These are the activations of a small network on made-up records, seen along a few directions, one row for each record.
Here are examples, each followed by its value of one field, BUR.
The word missing means that the record has no BUR.
Other fields move the rows too, some of them a lot.
In the rows, zero is written as 500.
Strong random noise was added to every row along 14 fixed directions; ignore it. To show where, here is one row again and again, with new noise each time:
[503 478 348 416 679 405 272 501 501 354 540 542 450 430 660 392 456 330
 649 609 482 696 610 450 613 604 551 479 525 500 547 325 404]
[411 496 546 643 476 604 373 465 471 598 577 460 505 320 411 475 534 484
 612 547 569 485 613 559 436 404 542 622 194 404 444 360 596]
[584 519 397 322 693 652 732 485 486 501 502 581 518 550 464 390 531 533
 640 617 668 338 360 614 477 422 496 617 624 374 416 431 702]
[492 495 407 485 580 335 210 493 414 355 390 534 475 258 588 579 519 395
 618 673 286 687 705 443 756 501 514 477 403 418 622 499 498]
[369 881 388 761 305 391 588 594 428 288 618 386 629 168 511 403 641 620
 339 408 613 665 456 539 341 316 450 447 495 421 745 192 440]
[671 585 533 506 543 550 371 492 433 646 399 366 627 663 387 587 719 269
 508 391 492 589 438 621 500 455 449 618 192 357 631 391 658]
[498 585 497 594 436 599 526 384 481 619 617 582 489 394 368 446 407 524
 492 516 536 349 420 487 382 415 575 475 431 628 557 323 459]
[602 660 532 612 645 424 565 529 457 701 564 363 679 289 497 659 344 693
 613 411 565 617 541 517 390 442 407 357 503 633 342 594 389]
[313 483 591 282 660 715 740 678 600 780 427 521 482 475 355 637 384 675
 461 329 416 175 492 472 390 485 458 471 581 440 481 550 558]
[385 503 478 566 589 352 658 634 539 352 463 346 733 795 697 385 431 503
 262 553 622 671 637 503 464 652 336 319 675 509 366 698 230]
[444 385 355 272 574 537 698 607 521 603 107 565 612 669 226 455 531 425
 501 686 262 127 386 491 608 476 426 551 498 324 530 571 392]
[584 482 604 524 410 521 540 548 417 810 443 645 422 514 434 515 557 496
 323 464 514 171 459 374 441 442 764 619 430 671 638 731 654]
[496 381 723 459 595 575 456 498 610 638 579 585 386 445 531 539 446 573
 546 351 544 373 417 378 437 546 700 532 527 673 482 539 606]
[488 383 473 607 404 368 442 469 278 406 428 562 492 545 530 536 590 631
 445 634 696 717 759 486 574 386 595 467 637 408 348 807 718]
[701 279 629 324 761 634 500 396 594 566 366 474 613 762 615 490 656 278
 514 682 491 283 407 556 584 629 474 726 377 518 613 632 728]
[404 355 528 372 513 588 524 375 541 210 495 659 405 728 554 402 545 455
 389 596 543 503 463 490 600 540 545 459 726 428 583 434 656]

[435 517 457 564 465 387 698 509 524 380 361 454 658 479 449 333 465 614
 493 566 520 405 359 469 481 497 377 403 606 559 422 499 217] | missing
[532 441 744 714 254 460 327 352 466 497 446 441 575 616 452 728 634 448
 221 453 329 611 567 471 550 489 501 427 322 579 691 679 624] | kagog
[502 541 593 556 585 354 512 740 509 669 512 412 487 565 567 501 415 540
 574 315 558 582 562 467 530 579 557 474 414 465 188 764 395] | kagog
[404 393 351 540 491 358 384 749 494 577 461 432 481 582 600 280 583 314
 502 568 598 520 657 418 464 610 634 657 378 426 440 544 348] | goro
[499 539 463 563 444 415 294 484 558 293 443 577 419 341 524 432 562 270
 567 696 219 497 446 500 736 512 575 644 218 377 636 349 452] | livif
[403 215 610 387 564 584 306 379 654 536 301 351 617 359 426 711 648 553
 540 495 266 422 518 424 479 570 327 550 445 548 821 374 507] | nug
[411 407 494 591 431 496 357 487 540 536 500 418 569 571 497 403 530 399
 459 528 516 516 563 484 416 576 478 540 358 544 556 409 339] | nug
[714 522 591 539 592 320 395 523 532 550 372 339 619 401 597 712 551 514
 608 447 367 663 489 468 613 547 420 476 437 608 515 692 437] | kabaf
[711 608 444 617 510 389 649 295 465 321 474 479 674 264 482 477 501 668
 676 715 524 531 277 550 564 383 360 434 617 593 443 488 437] | nof
[725 410 274 539 433 312 344 350 323 399 216 444 703 522 382 471 693 323
 620 858 410 635 552 557 655 421 410 587 384 422 615 530 474] | fip
[447 370 534 356 665 620 503 448 562 519 617 476 470 608 701 510 456 518
 437 457 647 560 652 473 383 654 430 455 704 604 570 487 584] | pepaz
[448 303 541 464 368 522 400 562 526 449 394 612 323 560 366 471 692 515
 567 392 551 489 395 448 499 437 713 665 546 365 513 443 718] | livif
[402 472 470 251 631 599 372 623 498 620 519 534 384 767 516 680 367 347
 362 307 397 638 713 473 523 639 505 333 598 434 584 465 512] | tefat
[592 522 464 464 529 407 489 455 510 517 378 381 664 482 355 562 582 543
 595 311 500 660 309 461 380 492 394 378 607 565 626 310 373] | pepaz
[624 776 368 402 533 491 537 559 303 511 694 645 298 622 657 535 423 407
 386 424 586 642 587 546 614 481 579 418 659 442 539 572 683] | goro
[723 386 645 507 604 441 376 331 531 462 436 473 541 784 578 614 446 384
 563 555 414 647 495 532 718 627 419 402 448 600 320 743 456] | puse
[806 471 556 434 687 593 309 353 554 589 706 457 447 711 763 469 574 240
 514 386 656 601 433 537 428 655 519 592 464 735 667 366 614] | zoso
[345 358 807 565 593 529 469 500 770 438 610 439 539 450 606 529 324 540
 510 441 363 445 451 421 475 673 481 416 422 662 402 519 285] | pak
[584 488 715 740 469 317 382 377 453 114 575 409 611 224 747 690 616 669
 539 660 535 864 604 564 687 434 457 485 508 460 461 734 745] | seru
[557 330 571 442 586 657 286 290 609 614 654 495 446 481 490 575 449 455
 582 417 509 497 494 437 330 592 528 472 510 756 644 246 541] | zoso
[481 701 702 547 527 542 439 651 458 642 669 551 293 347 731 666 427 510
 354 353 400 453 698 492 611 505 582 514 345 521 516 760 697] | zoso
[546 562 479 590 398 556 465 447 397 509 583 561 402 707 337 430 487 461
 607 456 666 634 525 627 533 395 565 494 351 308 165 451 591] | puse
[483 379 578 462 522 537 468 535 670 449 465 495 446 364 555 452 646 463
 592 492 447 348 345 440 497 535 611 722 443 489 598 417 573] | missing
[547 741 318 517 321 515 366 435 346 352 538 629 422 642 401 484 544 180
 326 588 350 627 516 602 660 421 556 457 344 322 751 251 553] | tefat
[770 343 644 421 677 455 322 542 597 668 492 502 417 621 659 349 639 268
 670 392 632 440 289 376 501 673 735 736 350 687 477 523 547] | nof
[543 312 314 221 586 559 512 553 458 611 357 588 431 674 412 460 600 487
 564 485 611 442 469 469 418 515 580 586 735 438 544 472 627] | vesod
[499 366 384 260 670 554 566 455 515 472 382 657 496 400 589 514 408 448
 493 889 294 198 603 490 677 561 493 554 579 503 656 655 562] | kur
[166 483 624 769 252 495 325 553 557 268 546 334 533 325 494 647 654 627
 359 394 461 818 734 524 457 405 431 465 373 276 574 357 604] | memi
[383 716 412 425 542 556 598 505 494 237 579 633 340 261 563 386 384 539
 605 534 399 446 424 551 697 427 439 458 537 340 513 289 497] | missing
[446 378 731 428 641 556 539 613 626 437 491 351 586 480 631 557 699 575
 497 376 649 540 481 565 439 539 509 639 456 359 511 584 772] | kur
[687 392 661 563 351 525 495 334 492 675 423 460 612 837 380 553 578 412
 260 455 527 395 406 472 394 496 506 511 464 691 662 616 533] | fip
[457 587 606 571 569 439 457 654 481 496 646 485 450 424 664 551 398 525
 479 438 583 663 660 504 532 521 619 462 444 467 338 659 552] | tefat
[306 436 417 265 575 601 752 731 603 444 342 496 492 798 453 321 571 454
 415 456 529 345 422 517 493 585 408 536 637 245 425 461 443] | nof
[360 481 436 409 510 441 414 748 568 563 289 389 511 448 346 507 612 431
 609 336 334 522 495 454 510 520 485 547 354 322 531 385 357] | kabaf
[733 517 643 611 492 322 537 490 468 352 381 353 694 721 581 572 719 522
 458 400 637 750 333 552 523 499 442 490 566 503 443 738 588] | vevu
[726 246 573 489 599 385 593 479 563 537 355 591 549 580 497 406 530 507
 702 709 532 315 303 459 596 505 661 684 505 592 232 810 506] | pak
[623 526 439 612 492 361 464 519 431 618 590 415 616 604 515 493 430 499
 483 417 666 723 504 446 331 532 566 363 603 686 416 520 317] | goro
[461 257 601 778 379 531 333 414 485 643 549 342 625 707 358 425 484 380
 566 635 685 599 668 585 389 532 498 586 111 489 134 565 403] | seru
[245 208 554 491 414 614 464 536 581 610 511 562 357 575 437 462 435 608
 492 503 587 375 664 386 372 539 630 543 570 529 342 562 472] | dokov
[522 718 384 536 554 663 538 427 421 530 711 392 560 356 490 489 530 552
 594 494 689 621 540 696 362 378 350 565 400 372 500 211 619] | nug
[586 586 446 225 848 595 512 569 547 610 518 491 462 483 531 452 423 367
 763 411 495 493 431 562 535 588 418 551 445 412 450 296 500] | pepaz
[654 453 542 534 605 456 362 494 586 676 529 336 642 410 601 673 567 502
 502 380 498 604 500 429 343 588 488 511 530 756 703 470 493] | memi
[624 535 570 441 562 629 553 432 424 685 553 509 467 416 447 575 566 610
 589 429 654 423 439 594 443 368 510 619 415 478 437 553 800] | vesod
[663 450 274 316 508 569 506 526 385 753 290 457 589 711 223 523 672 392
 575 446 554 418 421 538 364 418 472 609 505 413 615 400 596] | dokov
[578 638 388 550 426 552 496 383 419 559 502 381 579 259 409 699 611 643
 529 435 508 594 537 566 387 352 328 461 535 523 736 325 596] | kabaf
[429 367 475 364 668 504 349 448 585 350 659 602 386 720 790 449 249 374
 459 564 508 683 682 440 574 767 501 326 736 638 457 519 353] | vesod
[483 644 583 481 580 459 560 726 586 561 610 523 406 470 566 437 421 450
 525 326 489 447 385 475 524 580 621 548 399 510 392 491 432] | seru
[524 498 504 686 416 511 609 506 427 663 492 334 706 725 413 377 581 449
 368 542 728 428 532 579 262 479 456 592 264 500 408 565 438] | vevu
[445 266 694 476 510 523 634 521 606 447 329 542 578 772 424 449 474 463
 460 692 427 297 433 547 663 568 534 556 378 371 229 822 498] | kur
[809 486 350 619 467 158 319 461 331 565 367 435 640 406 460 561 581 545
 678 535 565 790 483 406 503 424 603 466 560 688 433 661 412] | dokov
[482 430 582 596 391 567 508 461 458 669 418 377 645 784 296 651 523 479
 363 388 491 564 583 585 403 463 346 425 360 438 422 579 459] | pak
[464 438 600 419 529 569 546 509 524 438 370 421 534 711 560 617 624 485
 363 446 437 504 568 572 599 546 311 480 506 363 568 654 625] | puse
[366 431 696 696 372 484 440 486 551 480 623 424 486 482 507 581 450 659
 412 350 584 658 597 443 401 508 519 379 515 563 376 581 503] | kagog
[613 352 486 360 634 540 302 377 506 614 441 534 481 694 518 454 446 233
 567 551 414 468 528 457 564 682 477 498 402 639 621 451 398] | fip
[393 535 548 539 541 617 500 507 587 520 578 412 548 547 464 546 422 487
 490 436 466 552 533 571 451 516 398 445 407 430 464 353 453] | memi
[586 513 727 479 527 654 768 394 600 516 524 555 491 783 331 553 414 608
 531 343 550 379 173 603 487 452 459 441 563 478 237 576 564] | vevu
[420 264 655 385 496 559 403 412 692 544 400 664 339 484 388 564 365 495
 473 488 189 233 358 315 578 619 614 455 530 692 626 485 385] | livif

Here are new rows. What is BUR for each?
[315 155 531 494 503 649 422 236 587 230 478 466 584 782 473 477 457 501
 528 773 549 667 674 628 556 574 287 434 534 325 285 452 513] | vesod
[645 676 407 547 368 288 445 621 229 707 386 479 537 527 417 753 551 535
 338 323 421 722 641 450 528 396 534 330 559 514 592 762 531] | kagog
[533 495 552 610 476 532 501 404 560 477 488 463 588 293 356 322 579 492
 730 558 550 375 276 539 435 433 500 651 268 510 509 267 448] | fip
[531 766 250 541 491 392 650 658 391 678 530 440 589 340 466 518 370 626
 447 398 522 529 549 485 330 419 391 328 655 606 534 460 230] | zoso
[685 582 686 387 645 653 492 312 498 718 598 509 500 644 318 903 280 576
 578 216 358 642 411 582 504 489 371 229 561 607 386 506 573] | pak
[544 627 387 542 456 391 528 702 474 548 432 411 623 233 583 533 710 487
 354 533 452 422 512 453 401 468 528 666 457 528 844 485 540] | seru
[523 513 462 379 709 637 599 522 545 546 618 464 575 624 626 499 381 384
 445 628 511 435 590 604 478 625 375 520 490 486 491 493 482] | seru
[720 618 408 546 591 428 466 549 599 564 649 436 580 447 621 299 597 286
 572 449 605 485 254 484 316 571 626 677 389 692 666 214 349] | pak
[408 672 539 484 365 427 392 624 359 572 472 567 385 422 534 644 559 442
 197 300 339 552 670 380 530 491 591 407 480 520 851 592 603] | pepaz
[445 338 422 535 464 616 337 348 500 654 663 618 350 421 474 413 348 501
 601 596 589 404 664 414 390 546 609 493 487 714 447 376 405] | puse
[471 193 518 558 351 463 391 349 518 594 363 532 566 651 195 514 475 495
 559 563 444 441 458 412 405 486 568 448 445 589 419 433 331] | pak
[506 819 367 628 203 626 682 125 193 419 605 705 485 742 200 577 216 498
 194 701 388 456 561 664 580 294 323 133 502 462 530 457 442] | vevu
[654 581 489 658 409 398 525 481 368 572 451 427 619 520 473 506 611 552
 463 534 629 579 483 580 477 401 487 556 406 480 427 667 559] | vesod
[250 481 487 522 378 442 522 748 603 607 444 473 459 347 352 450 502 682
 488 232 518 456 434 363 293 476 609 475 571 493 487 369 304] | vesod
[443 599 686 528 379 454 475 456 529 333 465 544 451 402 455 718 507 583
 412 372 301 580 412 497 685 419 458 361 512 446 575 568 594] | kur
[287 427 480 470 476 549 534 466 518 450 535 528 488 391 403 689 342 749
 461 466 439 613 661 459 439 454 442 262 770 503 473 472 496] | memi
[462 475 358 463 418 356 563 570 597 140 340 451 601 606 461 390 693 545
 527 455 550 715 255 501 478 479 447 470 799 356 557 293 407] | vesod
[536 455 687 461 650 475 506 567 731 401 486 436 560 602 659 437 521 356
 496 494 388 439 331 462 594 679 488 563 413 531 489 554 424] | nof
[480 301 445 587 477 424 516 421 591 410 381 492 578 401 614 374 526 523
 510 835 445 299 556 430 558 564 447 582 495 635 519 640 328] | puse
